These are the activations of a small neural network, seen along a few directions. Each row is one input.
In each table, some parts of the input vary, and every possible input appears once, in random order.
A made-up example of a description, with smaller parts first: one of 2 separate values, together with either a single point or one of 9 places around a ring or (one of 4 places along a line, together with one of 8 places around a ring).
Shared parts are said once, and a part with two or three values counts as separate values.
(in the rows, 128 means zero)

Other details of the inputs shift rows strongly along two fixed directions, in all tables alike. That doesn't count.

Rows:
row 1: [114 152 141  96 127 161 160 106 146 129 110]
row 2: [ 72 145 143  89 149 195 145  91 133 137 170]
row 3: [ 86 113 163 123 118 158 137 117 127 138 104]
row 4: [145 116  84 162 153  69 129 156 112 123 154]
row 5: [ 62 147 122 133 144 186 162  79 118 136 155]
row 6: [141 123 166 141  89 116 159 137 139 120  47]
row 7: [193 121 109 155  98  66  90 161 131 108  99]
row 8: [175 105 144 124 122  65  94 185 159 118 102]
row 9: [151 131 162 122  75 130 106 125 133 114  55]
row 10: [149 112 173 117  74 132 103 135 136 133  59]
row 11: [ 54 131 139 122 141 185 148  88 111 140 163]
row 12: [155 125  70 138 200  94 137 152 121 139 221]
row 13: [ 86 158 120 105 155 186 154  89 139 133 169]
row 14: [141 126 176 114  62 139 108 124 135 120  57]
row 15: [152 125  55 148 171 106 115 132  94 144 211]
row 16: [156 125  99 132 164  76 100 166 138 112 166]
row 17: [133 113 101 161 152  76 107 157 115 115 152]
row 18: [140 135 138 123 110 163 150 104 117 144 110]
Description of these inputs: one of 3 separate values, together with one of 6 places along a line.
Changing only the place on the line of 6 turns row 1 into row 13. The same change can be made to row 15. Which row results?
Answer: row 7
Change only the place on the line of 6 in row 4. List by row number the other rows that result.
Answer: row 3, row 5, row 6, row 11, row 17

Rows:
row 19: [ 89 127 116 120 155 141 151 122 119 132 164]
row 20: [114 141 142  97 112 168 137 109 131 127 103]
row 21: [167 118 141 144 110  69 120 160 161 106  73]
row 22: [ 86 129 141 127 121 184 119  91 109 133 140]
row 23: [155 125 167 119  61 134 123 123 127 126  51]
row 24: [130 119 156 113 101 163 134 102 113 145  99]
row 25: [ 92 129 136  97 139 163 135 115 127 134 151]
row 26: [ 87 132 128 112 135 201 138  72  99 160 163]
row 27: [181 127 143 127 107  78 104 166 148 108  97]
row 28: [106 125 106 132 164 123 143 138 120 134 177]
row 29: [117 121  76 150 165 137 139 110  84 151 208]
row 30: [128 123 141 130 126 108 140 148 141 124 112]
row 31: [123 139 169 127  49 152 145 103 132 123  34]
row 32: [136 117 106 126 164 103 111 155 127 136 187]
row 33: [111 142 144 117 114 142 153 114 132 113 100]
row 34: [141 131  96 149 165 101 133 141 125 124 180]
row 35: [117 133 112 132 162 117 138 130 129 131 157]
row 36: [108 143 154 121 116 165 160  96 145 122 106]
row 37: [109 140 122 104 142 156 131 109 122 126 160]
row 38: [171 124 117 148 125  59 120 171 135 103 113]
row 39: [179 115 142 129 109  72  96 165 163 109  85]
row 40: [ 84 136 138  96 145 180 142 107 126 142 163]
row 41: [114 143 157 100 108 189 143  93 147 134  96]
row 42: [170 119 103 147 124  62 120 172 130 108 103]
row 43: [156 114  86 131 165  66  93 167 124 119 176]
row 44: [131 141 147 112 123 147 129 119 142 125 125]
row 45: [165 124  99 154 144  81 125 162 134 122 134]
row 46: [ 85 141 104 127 183 161 153 100 122 145 194]
row 47: [115 139 140 118  85 168 126  95 118 136 107]
row 48: [114 142 119 109 150 153 131 114 122 131 173]
row 49: [188 120 101 140 138  65  95 178 134 120 134]
row 50: [151 123  99 150 147 101 131 143 135 124 141]
row 51: [144 132 154 111 113 114 115 142 150 121  91]
row 52: [142 130  92 143 153 101 134 148 119 126 150]
row 53: [102 143 157  93 120 167 136 107 140 130 106]
row 54: [122 113 130 155 130 125 122 130 108 129 121]
row 55: [ 95 140 125 118 150 146 151 112 127 131 141]
row 56: [ 95 133 115 145 127 155 133  99 107 142 144]
row 57: [136 111 138 141 120 125 101 135 114 127 117]
row 58: [149 110 143 140 101 115 137 129 115 135  84]
row 59: [126 144 159  98  96 163 136 117 141 125  74]
row 60: [130 120  86 151 146 112  92 130 103 141 187]
row 61: [166 103 110 157 141  53 114 180 146 115 136]
row 62: [121 118 133 157 112 119 117 131 115 118 108]
row 63: [122 126 167 140  65 133 125 119 134 112  41]
row 64: [140 142 175 122  86 124 148 130 152 107  49]
row 65: [161 128 166 115  94 101 110 151 163 114  60]
row 66: [112 127 154 129  93 161 147  96 117 139  82]
row 67: [ 86 131 117 122 150 189 130  83  95 159 183]
row 68: [101 131 149 123  94 171 115  97 122 129 106]
row 69: [ 98 144  92 130 178 164 157 105 110 146 191]
row 70: [165 110 125 151 129  58 119 182 147 115 114]
row 71: [125 123 163 108 108 143 127 127 156 127 101]
row 72: [158 105  93 171 144  70 106 158 103 132 152]
row 73: [152 127  91 134 163 112 111 146 126 136 179]
row 74: [110 142 145 105 129 177 138  93 142 131 141]
row 75: [110 129 105 127 158 115 137 129 123 124 154]
row 76: [136 115  96 132 174 103 109 155 128 138 202]
What is each input in this table made of?
Answer: one of 2 separate values, together with either one of 9 places around a ring or (one of 4 places along a line, together with one of 5 places along a line)
Changing only the choice among 2 separate values turns row 71 into row 61. The same change can be made to row 20. Which row results?
Answer: row 42
Change only the place on the ring of 9 in row 47. List by row number the other rows that result.
Answer: row 22, row 23, row 24, row 26, row 57, row 60, row 67, row 68

Rows:
row 77: [110 149 150 120 132 167 133 101 154 115 129]
row 78: [181 134 103 120 127  82 105 161 141 101 131]
row 79: [110 150 131  84 138 182 137  92 127 145 157]
row 80: [163 132 118 150 126  54 105 185 142 101  85]
row 81: [ 76 136 119  97 171 176 127  97 121 149 179]
row 82: [192 100 137 161 123  60 115 176 152 120  99]
row 83: [191 113 120 132 123  77 128 166 129 129 109]
row 84: [149 101 137 169  63  88  94 143  94 119  79]
row 85: [140 148 137 117 113 138 165 113 129 127  90]
row 86: [ 76 129 157  95 125 187 148 104 125 146 147]
row 87: [117 124 160 106 121 147 124 134 133 136  91]
row 88: [111 127  54 151 186  86 123 153 113 124 236]
row 89: [143 158 141 110  90 136 144 126 148 114  69]
row 90: [113 115  74 128 193  99 105 145 110 139 251]
row 91: [ 75 123 131 108 160 189 165  94 116 153 146]
row 92: [106 120 133 161  95 180 119  75  99 146 121]
row 93: [156 135 164  96  90 144 130 132 140 133  75]
row 94: [ 98 148 134 127 123 170 151  96 157 125 123]
row 95: [104 138 166 123 101 136 169 118 134 118  78]
row 96: [ 87 143 129 132 154 181 173  77 135 143 154]
row 97: [ 82 121 122 145 116 186 118  79  74 150 129]
row 98: [139 134 178 114 101 136 114 122 167 123  81]
row 99: [123 130 162 123  98 122 154 128 146 115  36]
row 100: [171 121 124 135 126  56  90 184 149  90  90]
row 101: [166 109  55 173 137  97  89 131  63 145 193]
row 102: [144 110  78 152 198 105 102 148 122 152 241]
row 103: [155  96 125 141 128  69 128 173 129 122 130]
row 104: [105 143 146 112 127 136 130 128 136 105 135]
Changing only one part turns row 91 into row 83. The same change can be made to row 100. Which row results?
Answer: row 78
What is each input in this table made of?
Answer: one of 4 separate values, together with either a single point or one of 6 places around a ring
Which other rows agree with row 77 in the choice among 4 separate values? List them by row number.
Answer: row 82, row 92, row 94, row 96, row 98, row 102
Change only the place on the ring of 6 in row 90. List by row number the other rows that result.
Answer: row 86, row 88, row 95, row 103, row 104

Rows:
row 105: [158 121 102 140 155  61 121 176 141 111 152]
row 106: [165 101  93 181 136  36  93 182 116 110 133]
row 107: [105 126 125 126 138 160 154 105 109 148 150]
row 108: [138 127 159 139  69 109 126 135 133 108  49]
row 109: [106 143 126 108 137 194 155  83 110 152 148]
row 110: [ 96 127 186 116  91 178 164  98 133 138  53]
row 111: [138 120 165 122  73 125  91 134 136 116  68]
row 112: [132 135  84 132 184 110 129 139 136 130 204]
row 113: [ 99 139 135 116 134 193 158  82 118 154 145]
row 114: [152 108  82 156 185  46 113 186 134 116 183]
row 115: [107 118 112 115 162 164 114 109 103 159 202]
row 116: [ 82 140 128  91 168 182 129 103 132 142 194]
row 117: [144 144 163 120  60 139 126 117 140 111  32]
row 118: [177 121 138 156  81  74 103 156 139 101  64]
row 119: [122 151 122 103 147 150 144 116 140 125 144]
What is each input in this table made of?
Answer: one of 3 separate values, together with either a single point or one of 4 places along a line
Changing only the choice among 3 separate values turns row 114 into row 106. The same change can be made to row 119. Which row results?
Answer: row 117
Change only the place on the line of 4 in row 113. List by row number the other rows that result.
Answer: row 107, row 109, row 110

Rows:
row 120: [126 123 108 122 162 128 119 137 129 137 193]
row 121: [117 115 184 125  65 166 118 113 132 125  26]
row 122: [117 125 119 111 144 139 125 128 133 136 167]
row 123: [ 90 146 144 116 148 178 165 102 135 138 152]
row 124: [115 132 131 123 141 136 150 127 142 129 141]
row 125: [140 103  68 172 174  95 120 139  93 143 197]
row 126: [128 137 148 122 102 132 144 129 156 122  75]
row 127: [169 116 132 129 114 102 150 158 125 118 107]
row 128: [140 117  88 157 153 108 132 118 100 153 176]
row 129: [124 109 138 154 109 127 125 133 120 124  78]
row 130: [130 122 111 133 135 146 122  99 101 159 164]
row 131: [ 81 137 144 125 123 208 168  65 108 159 116]
row 132: [118 148 179 107  83 154 154 121 145 123  28]
row 133: [111 130 126 141 166 132 140 123 131 130 168]
row 134: [151 114 122 144 142  64 117 168 126 115 117]
row 135: [149 105  74 157 168 110 101 132  92 155 201]
row 136: [ 87 149 137 109 131 179 161  98 129 140 117]
row 137: [ 99 134 109 139 125 149 113 112  99 128 177]
row 138: [ 71 138 164  91 126 197 145  82 126 140 124]
row 139: [ 79 134 143 115 142 167 158  94 137 133 139]
row 140: [133 135 136 125 109 117 139 139 149 123  85]
row 141: [172 109 110 169 107  57 110 165 118 112 109]
row 142: [153 109 155 136  82 127 112 129 124 128  65]
row 143: [129 118  98 145 136 124 109 123  98 136 179]
row 144: [103 129 188 119  52 172 122 107 131 116  31]
row 145: [159 110 145 134 120  83  99 158 151 114 111]
row 146: [161 108 121 148 128  48 113 174 144 108 109]
row 147: [164 128 134 144 111  86 125 163 158 114  85]
row 148: [116 141 106 125 148 142 145 109 131 123 152]
row 149: [132 129  98 131 162 130 113 133 131 140 186]
row 150: [164 114  87 181 123  40  96 180 111 103 149]
row 151: [149 117 150 141 116  83 126 154 155 109  88]
row 152: [149 114 166 119  93  99 108 147 158 111  72]
row 153: [121 139 120 126 155 156 123 119 131 143 172]
row 154: [140 133 143 139  88 119 141 115 123 130  90]
row 155: [131 137 101 117 158 132 114 123 107 131 167]
row 156: [101 131 117 104 148 155 132 117 125 142 176]
row 157: [ 95 135 113 115 159 147 154 118 118 138 168]
row 158: [143 116 163 116  94 101 109 146 151 113  74]
row 159: [187 113  92 145 145  48  81 192 122 123 142]
row 160: [129 127  93 127 159 127 113 133 130 140 185]
row 161: [164 113 119 124 126  73 100 174 132 120 128]
row 162: [117 132 201  95  78 152 129 118 143 119  33]
row 163: [120 139 106 119 156 156 123 106 126 132 179]
row 164: [ 83 126 107 149 145 156 135 107 100 134 162]
row 165: [123 134 169 108  86 129 152 134 155 115  55]
row 166: [100 132 115 118 153 146 155 118 132 134 166]
row 167: [162 124 135 123  99  95 104 158 151 121  86]
row 168: [ 89 146 147 108 104 203 148  62 107 154 139]
row 169: [208  98  98 140 134  53 103 193 116 119 155]
row 170: [132 121  82 138 182  89 129 159 106 132 194]
row 171: [183 107 140 149 127  55  86 179 149 110 115]
row 172: [107 153 129 124 150 172 155  93 131 128 147]
row 173: [166 115 123 125 129  73  99 177 126 120 123]
row 174: [129 127 170 129  65 141 116 120 128 118  58]
row 175: [ 94 150 124 110 136 173 159  89 129 128 133]
row 176: [105 138 111 110 151 161 127 113 118 146 166]
row 177: [120 143 106 125 155 135 141 118 111 125 147]
row 178: [102 149 124 120 146 172 156  91 134 127 144]
row 179: [108 143  97 123 161 145 145 108 114 130 166]
row 180: [148 137 166 105  77 136 120 121 157 108  52]
row 181: [ 91 129 124 123 157 141 147 113 120 133 155]
row 182: [131 134  95 119 156 129 114 123 113 130 174]
row 183: [142 122 146 154  81 101 124 143 127 110  66]
row 184: [107 146 119 134 161 161 150 112 132 140 163]
row 185: [177 115 126 139 134  72  97 177 144 118 139]
row 186: [ 85 153 140  89 124 206 146  72 128 136 133]
row 187: [136 149 176 107  91 166 130 106 151 114  68]
What is each input in this table made of?
Answer: one of 2 separate values, together with either a single point or one of 9 places around a ring or (one of 4 places along a line, together with one of 6 places along a line)
Changing only the choice among 2 separate values turns row 184 into row 153. The same change can be made to row 165. Which row results?
Answer: row 156
Changing only the choice among 2 separate values turns row 159 into row 132. The same change can be made to row 167. Which row results?
Answer: row 140
Start at row 152 and move only the place on the line of 4, one step at a time. The first step leads to row 122. Which rows follow, in order?
Answer: row 160, row 180
Start at row 121 and move only the place on the ring of 9, one step at a time. The first step leads to row 144. Which rows follow, in order?
Answer: row 137, row 174, row 143, row 168, row 130, row 135, row 142
